A small network was shown many inputs. Here are its activations along a few directions, one row for each input.
In each table, some parts of the input vary, and every possible input appears once, in random order.
A made-up example of a description, with smaller parts first: one of 3 separate values, together with either a single point or one of 9 places along a line or (one of 6 places along a line, together with one of 8 places around a ring).
Shared parts are said once, and a part with two or three values counts as separate values.
In the rows, 128 means zero.

Other details of the inputs shift rows strongly along two fixed directions, in all tables alike. That doesn't count.

Table:
R1: [114 140 149  95 223  58  82 186 120 126 132]
R2: [147 168 116 187 132 180 153  99 151 116 122]
R3: [116 115 111 104 221  59 110 172 133 142 133]
R4: [115  97 150  75 117  75  94 154 125 138 148]
R5: [145 114 146 117  76 127 137 128 115 114 112]
R6: [137 134 125 130 180 114 129 152 144 122 121]
R7: [121 119 124 134 192 139 122 130 152 130 122]
R8: [129 130 146 121  70 131 121 123 115 128 145]
R9: [125  94 150 130  83 128 129  93 133 124 138]
R10: [129 143 106 132 178 112 114 142 123 128 128]
R11: [122 119 134 110  71 136 123 124 130 130 140]
R12: [120 160 136 141 175 106 116 139 137 126 144]
R13: [114 122 116 135 190 121 118 123 123 137 142]
R14: [102 139 124 132 182 141 122 134 145 132 132]
R15: [111 108 149 117  79 141 125 109 121 135 147]
R16: [129 103 143  99 118  51  96 132 101 129 150]
R17: [125 133 101 129 180 116 117 138 133 132 136]
R18: [146 117 153 132  76 129 120 119 109 111 129]
R19: [143 168  88 163 135 185 168 113 131 131 108]
R20: [139 128 138 131  75 114 126 104  94 120 129]
R21: [119 157 134 130 175 112 130 165 128 127 111]
R22: [140  98 133 112  77 131 140 123 137 126 129]
R23: [120 101 132 124  83 124 131  87 112 135 140]
R24: [100  85 156  72 124  77 111 147 121 139 141]
R25: [132 180 108 159 130 192 166 124 145 129 113]
R26: [141 149 101 170 132 189 170 118 165 129 106]
R27: [137 100 132 119  75 133 123 118 137 121 134]
R28: [141  99 134 113  77 136 125 118 138 128 129]
R29: [120 160 134 131 176 119 111 155 124 117 124]
R30: [123  85 139 116  81 133 143 117 137 133 115]
R31: [122  82 152 114 106 112 112 116 126 127 145]
R32: [113 141 156 109 223  54  81 180 113 121 149]
R33: [125 120 146  95  98 103 106 144 120 133 134]
R34: [136 141 133 139 179 116 111 149 131 109 118]
R35: [129 127 132 139 194  93 112 137 152 121 148]
R36: [141 122 129 113  76 128 123 118  95 127 114]
R37: [144 153 108 179 135 195 152 104 156 121 132]
R38: [134 113 124 125  76 117 130  98 116 132 146]
R39: [118  96 121 112  83 136 127 102 112 135 129]
R40: [124 146  91 158 145 195 172  98 137 138 110]
R41: [150 167 116 172 136 194 150 115 140 114  98]
R42: [114 112 128 128 199 115 110 139 149 124 130]
R43: [144 174  97 164 137 185 167 114 119 123  99]
R44: [102  86 157  73 124  82  95 143 121 141 142]
R45: [126 126 139 112  67 126 139 137 125 135 119]
R46: [130 145 114 133 180 106 132 153 115 129 106]
R47: [128 139 106 130 180 104 131 153 127 137 115]
R48: [126 136 161 121  84 105 117 123 107 118 137]
R49: [130 181 107 167 127 195 149 119 145 124 118]
R50: [130 133 148 108  71 130 137 134 108 123 118]
R51: [125 120 141 118  72 135 124 119 125 132 153]
R52: [146 109 138 117  75 132 122 122 128 124 121]
R53: [140 116 120 111  75 128 124 117 108 135 123]
R54: [142 110 137 122  75 127 119 124 127 117 126]
R55: [107 104 141 108  77 136 143 123 130 142 121]
R56: [138 123 127 119  75 126 122 118  94 120 119]
R57: [126  86 130  78 121  69  96 142 112 140 143]
R58: [118 149 117 126 178 132 138 150 149 134 133]
R59: [109 113 151 121  78 130 129  99 126 133 145]
R60: [115 148 117 132 174 129 140 154 153 139 125]
R61: [127 177 113 175 130 186 157 101 154 128 137]
R62: [132 144 113 140 180 111 114 137 118 130 140]
R63: [122  95 123 107  84 138 128 102 113 142 125]
R64: [134 133 124 136 177 110 130 157 148 126 113]
R65: [137 116 140 115  99  98 109 126  87 122 136]
R66: [135 107 122 120  80 126 124 109 111 134 148]
R67: [138 137 132 145 179 115 112 143 138 119 139]
R68: [121 145  90 164 141 191 174 102 141 142 102]
R69: [118 112 127 126 190 123 133 138 149 129 123]
R70: [146 165 114 176 132 185 167 124 143 117  90]
R71: [137 147 143 151 180 104 115 135 130 109 128]
R72: [138 158  83 159 137 189 171 109 141 135 116]
Each input here is: one of 3 separate values, together with one of 4 places along a line, together with one of 6 places along a line.
Q: The inputs of R47 and R68 match in every part but the place on the line of 4. If R19 is changed in the same way as R47 into R68, which row does it become?
A: R40
Q: The inputs of R2 and R9 match in every part but the place on the line of 4. If R45 is changed in the same way as R2 into R9, which row does it become?
A: R55
Q: A walk changes only the place on the line of 4. It starts at R44 and steps to R4. List the rest of the walk in order.
A: R33, R1
Q: Change only the choice among 3 separate values in R18. List by row number the other rows that result.
A: R32, R65

Table:
R73: [132 166 123 152 191 153 148 158 157 125 118]
R74: [124  89 132  76  89  71  90 151  91 132 126]
R75: [128 108 150 104 138  86 121 136 112 127 112]
R76: [144 129 128 131 154 136 123 143 127 118 121]
R77: [141 156  88 169 209 131 140 146 150 123 107]
R78: [119 150 120 127 175 119 133 128 113 137 115]
R79: [114  89 169  61  74  57  97 161 103 134 161]
R80: [129 167 100 159 193 134 130 118 143 123 143]
R81: [162 141 116 151  30 217 166  83 126 121  92]
R82: [132 114 129 112 132  84 113 138 111 131 160]
R83: [139 135 125 145 161 114 124 122 146 112 137]
R84: [135 133 139 146 151 134 102 130 138 118 128]
R85: [134 150 122 162  32 215 176  76 105 127 123]
R86: [141 152 119 166  26 220 143  72 121 127 124]
R87: [130 142  91 139 166 110 128 140 125 135 123]
R88: [121  78 153  89  93  62 109 147  98 125 112]
R89: [112 125 127  96 123  89 115 165 121 138 123]
R90: [127 104 153 111 139  91 122 143 109 123 125]
R91: [121 175 132 170 207 148 126 149 172 124 126]
R92: [134 169  99 140 196 151 128 134 129 132 112]
R93: [124 129 151 115 167  98 118 171 142 122 139]
R94: [149 153 126 148  23 212 181  96 144 128  94]
R95: [143 153 111 166 214 130 136 143 149 118 138]
R96: [149 128 132 143  86 174 138 116 124 113 124]
R97: [128 143 119 150 148 117 112 117 132 134 150]
R98: [123 144 123 123 170 121 103 131 124 118 139]
R99: [138 135 123 141  28 183 165 119 137 125  95]
R100: [165 125 116 147  10 183 171  76 127 126 106]
R101: [123 171 129 154 190 149 137 143 167 114 123]
R102: [133 116 122 116 171  96 103 163 124 120 108]
R103: [111 156 137 136 142 129 115 138 143 136 142]
R104: [ 88 116 101 130 226 159 147 137 193 154 134]
R105: [ 99  12 146  45 100  69  89 127 131 151 154]
R106: [133  75 146  71  80  43  98 142  91 137 159]
R107: [134 147 125 133  31 189 166 110 123 135 124]
R108: [ 85  14 156  52 102  60 105 119 124 155 151]
R109: [126 161 125 169 220 149 144 140 137 117 122]
R110: [118  93 161  51  74  51 100 155 105 142 137]
R111: [137 160 114 182 210 135 123 128 160 122 134]
R112: [136 118 120 101 133  78 115 132 113 139 136]
R113: [127 140 131 146  14 193 162  64 106 121 122]
R114: [117  71 182  75  87  46  92 131 101 113 140]
R115: [148 129 119 143 161 117 135 138 135 124 131]
R116: [110 169 123 169 196 145 124 119 130 132 131]
R117: [131 165 107 151 196 157 125 140 127 124 136]
R118: [109 107 162  74  86  70  98 144 118 127 152]
R119: [131 166 102 145 219 145 124 149 128 129 128]
R120: [104  12 138  57  89  58 105 115 137 156 164]
R121: [136 127 149 165  12 194 154  70 121 121 114]
R122: [152 142 125 160  29 219 156  74 133 106 110]
R123: [120 166 111 154 199 148 146 132 119 132 123]
R124: [113 142 110 134 160 120 132 137 109 134 110]
Q: The inputs of R124 and R74 match in every part but one. If R108 is changed in the same way as R124 into R74, which row does it become?
A: R105
Q: The inputs of R91 and R84 match in every part but one. If R103 is changed in the same way as R91 into R84, which row does it become?
A: R86
Q: What do these inputs look like to the network?
A: one of 4 separate values, together with either a single point or (one of 2 separate values, together with one of 6 places along a line)
Q: Change only the choice among 4 separate values in R100. List by row number the other rows that result.
A: R75, R81, R94
Q: Change only the place on the line of 6 in R103. List by row number the other rows that result.
A: R79, R89, R107, R110, R118
Q: Change only the choice among 2 separate values in R124. List by row number the other rows that result.
A: R88

Table:
R125: [126 141 148 132 162 108 114 151 153 117 142]
R126: [112  92 147  71  81  82 108 148 110 144 144]
R127: [128  92 176  88  78  81  99 154 131 122 146]
R128: [123  76 132 114 123  94 109 103 118 135 150]
R129: [113  98 122 110 177 121 137 145 152 139 115]
R130: [134 181 130 179 136 218 171 126 173 115 100]
R131: [159 179  91 185  89 209 166  91 110 115 101]
R132: [128 159 144 164 209 115 105 136 144 112 148]
R133: [127 171 137 169 231 122 110 141 151 111 145]
R134: [114  96 153  91  86  73  96 119  91 136 158]
R135: [152 171  93 162 114 174 163 120 124 124 102]
R136: [145 100 141  86  82  65 101 141  86 125 125]
R137: [129 141 151 134 165 111 105 142 146 116 141]
R138: [151 142 118 134  43 182 173 119 113 124  82]
R139: [133 140 119 118 163 104 127 166 120 127  99]
R140: [134 120 162 128   8 172 146 113 141 118 116]
R141: [111 158 113 139 212 122 114 138 126 131 143]
R142: [112 160 113 133 210 122 117 142 134 137 137]
R143: [143 143 146 161  44 187 140  89 132 108 134]
R144: [104 112 140  89 113 102 119 151 123 141 126]
R145: [143 115 128  98 106  89 119 157 103 129 116]
R146: [121  57 141  88  95  80 100 112 112 132 151]
R147: [136  93 111 132  12 187 168  73 137 138 125]
R148: [123  79 128 101 125  99 112 116 130 138 141]
R149: [105 135 131 105 168 119 132 159 135 139 118]
R150: [119 122 106 148 221 119 121 118 143 133 142]
R151: [141 164 107 152 210 104 118 143 109 119 122]
R152: [129 110 106 146  45 213 178  85 150 139 101]
R153: [142 174 103 165 233 110 119 142 113 120 121]
R154: [111 114 134  93 108  95 118 138 119 140 144]
R155: [113  97 152  87  86  74  98 122  92 135 157]
R156: [134 164  70 194 162 244 189  95 176 140 106]
Q: What do these inputs look like to the network?
A: one of 4 separate values, together with one of 8 places along a line
Q: The inputs of R126 and R134 match in every part but the place on the line of 8. If R156 is changed in the same way as R126 into R134, which row does it become?
A: R128
Q: Change only the choice among 4 separate values in R154. List by row number the other rows that result.
A: R125, R135, R147
